Each row below is a small network's average activation on inputs in which a field has the value named, seen along a few directions.
Values that are neighbours, or in one group, have similar rows; names and order tell nothing.
In the rows, 500 means zero.
Strong random noise was added to every row along 14 fixed directions; ignore it. To show where, here is one row again and again, with new noise each time:
[362 439 149 572 344 434 644 324 448 404 470 529 588 409 423 609 609 491
 636 245 356 559 504 637 646]
[531 444 315 715 549 543 410 520 477 525 373 614 550 499 557 504 672 537
 415 637 468 505 586 804 543]
[409 430 223 389 541 502 383 416 376 626 608 577 619 361 444 508 601 571
 430 470 575 559 367 703 571]
[365 514 567 604 405 586 437 410 520 459 478 466 525 540 575 551 562 302
 662 496 568 451 567 394 505]
[235 399 402 537  93 672 598 567 426 404 492 543 550 423 437 559 540 577
 366 662 459 582 500 561 662]
[608 427 500 634 497 570 377 335 333 807 634 412 527 436 416 442 422 517
 404 653 542 528 412 596 206]
[295 439 238 403 429 321 573 385 580 361 368 506 468 437 404 548 629 513
 612 438 399 427 546 617 750]
[444 498 547 331 427 479 492 392 527 497 344 513 522 486 485 657 489 588
 697 423 504 401 388 404 598]
[267 397 508 479 243 575 520 254 588 425 370 424 393 524 454 569 468 518
 728 526 428 507 606 395 604]
[427 418 602 522 503 403 457 453 636 357 426 494 447 557 532 517 561 415
 545 566 559 432 591 570 508]
[599 307 452 499 384 596 620 429 513 435 613 301 525 380 569 558 574 676
 369 589 696 400 401 545 355]
[448 405 467 613 512 681 351 619 640 585 470 456 411 397 715 381 737 570
 248 853 563 404 743 592 600]
[483 471 737 569 499 314 581 653 562 774 539 415 699 339 506 387 473 445
 431 331 453 384 574 458 687]
[636 619 489 397 753 358 378 475 520 526 587 566 537 498 555 525 521 360
 480 458 572 447 395 487 360]
[495 420 419 607 464 356 549 504 484 469 666 367 583 468 362 378 507 339
 263 791 659 425 446 696 376]
[598 423 592 442 493 486 422 501 555 273 492 521 312 475 635 701 699 540
 378 597 602 356 433 564 207]


NOSOF, 13 values:
sobuz: [526 434 456 328 428 530 598 415 610 634 412 319 641 454 413 455 366 742
 658 393 557 480 483 385 812]
fepuf: [378 359 337 539 355 595 544 614 511 415 494 556 540 399 481 563 700 606
 343 578 563 496 520 777 651]
vasi: [571 196 638 630 621 382 527 419 577 468 441 343 569 470 572 528 651 615
 617 344 719 326 507 753 460]
nomu: [329 382 367 456 493 477 597 488 343 202 530 459 245 681 359 366 397 618
 520 544 458 655 539 571 462]
botus: [384 371 393 700  79 531 653 397 419 477 426 314 667 419 285 626 638 411
 609 489 612 379 422 625 594]
budu: [224 394 738 478 301 644 646 505 615 396 399 387 446 592 500 440 359 574
 714 503 529 514 652 290 727]
nedan: [575 587 779 647 480 646 424 714 567 499 343 643 529 540 666 640 638 424
 497 450 523 440 562 496 495]
savur: [575 564 315 489 631 656 481 397 387 522 263 442 655 696 449 470 399 600
 761 791 726 382 301 513 616]
nifug: [329 461 626 510 354 622 512 530 419 617 386 466 485 628 433 414 318 647
 656 429 421 624 582 382 707]
vunal: [515 488 510 595 677 182 420 466 542 830 483 458 564 413 405 370 526 390
 493 337 350 438 623 645 634]
dipuz: [624 466 657 643 423 728 490 751 433 599 437 605 379 425 605 531 597 734
 303 522 367 547 590 573 453]
noro: [368 344 701 650 244 455 463 585 545 458 535 542 575 535 348 454 488 395
 357 538 515 640 605 690 550]
zakim: [563 502 487 644 308 506 584 459 517 676 634 392 631 368 374 476 496 387
 376 486 468 520 519 559 503]
The values of NOSOF form a ring.
- Going along NOSOF from nomu by way of its neighbour vunal, in what order are budu, nifug, noro, zakim met? => budu, zakim, noro, nifug
- List every value one step from nedan, in the order listed. => fepuf, dipuz
- Fewest steps between vasi and botus? => 6

GITAR, 13 values:
zup: [722 557 511 437 762 466 396 646 348 579 344 540 411 532 617 536 586 758
 477 536 482 339 362 482 358]
kasos: [621 488 304 619 359 554 671 380 580 410 266 583 637 462 521 701 547 643
 562 499 393 443 409 673 617]
tema: [599 507 439 499 484 716 610 478 561 494 627 339 647 571 618 389 310 566
 398 799 723 499 430 337 495]
sigu: [509 428 615 764 663 510 209 285 426 537 507 546 238 631 647 438 587 342
 714 268 371 662 796 524 169]
zovon: [425 324 441 771 639 199 427 474 228 515 523 679 624 557 395 515 579 406
 568 125 431 656 455 974 361]
zeto: [506 426 975 461 403 293 478 457 590 662 601 391 534 496 213 400 229 356
 386 828 608 449 425 544 277]
bez: [204 429 627 367 497 551 518 536 429 435 608 470 423 476 454 449 478 473
 713 184 532 548 558 352 588]
rofu: [513 240 755 685 405 424 559 528 628 422 553 517 794 396 695 674 669 440
 462 204 742 419 484 755 540]
bebo: [577 546 561 501 449 801 451 713 443 412 268 688 547 623 587 699 595 685
 535 581 611 504 390 554 589]
voru: [111 325 493 586 284 956 341 500 663 569 894 216 660 372 723 295 750 249
 405 610 974 545 778 349 810]
zuket: [503 376 408 493 368 613 417 320 375 753 210 347 320 327 359 630 664 760
 582 843 475 154 387 607 415]
fud: [749 628 467 580 643 356 764 767 371 346 183 430 301 669 395 408 404 735
 522 598 289 340 514 477 511]
kagun: [256 490 362 431 471 509 436 430 164 501 978 342 488 375 466 410 634 240
 542 172 697 572 386 345 311]
The values of GITAR form a ring.
- Going along GITAR from zuket by way of its neighbour kasos, in what order are zup, sigu, zovon, fud met? => zovon, zup, sigu, fud
- List every value one step from bebo, in the order listed. => bez, voru
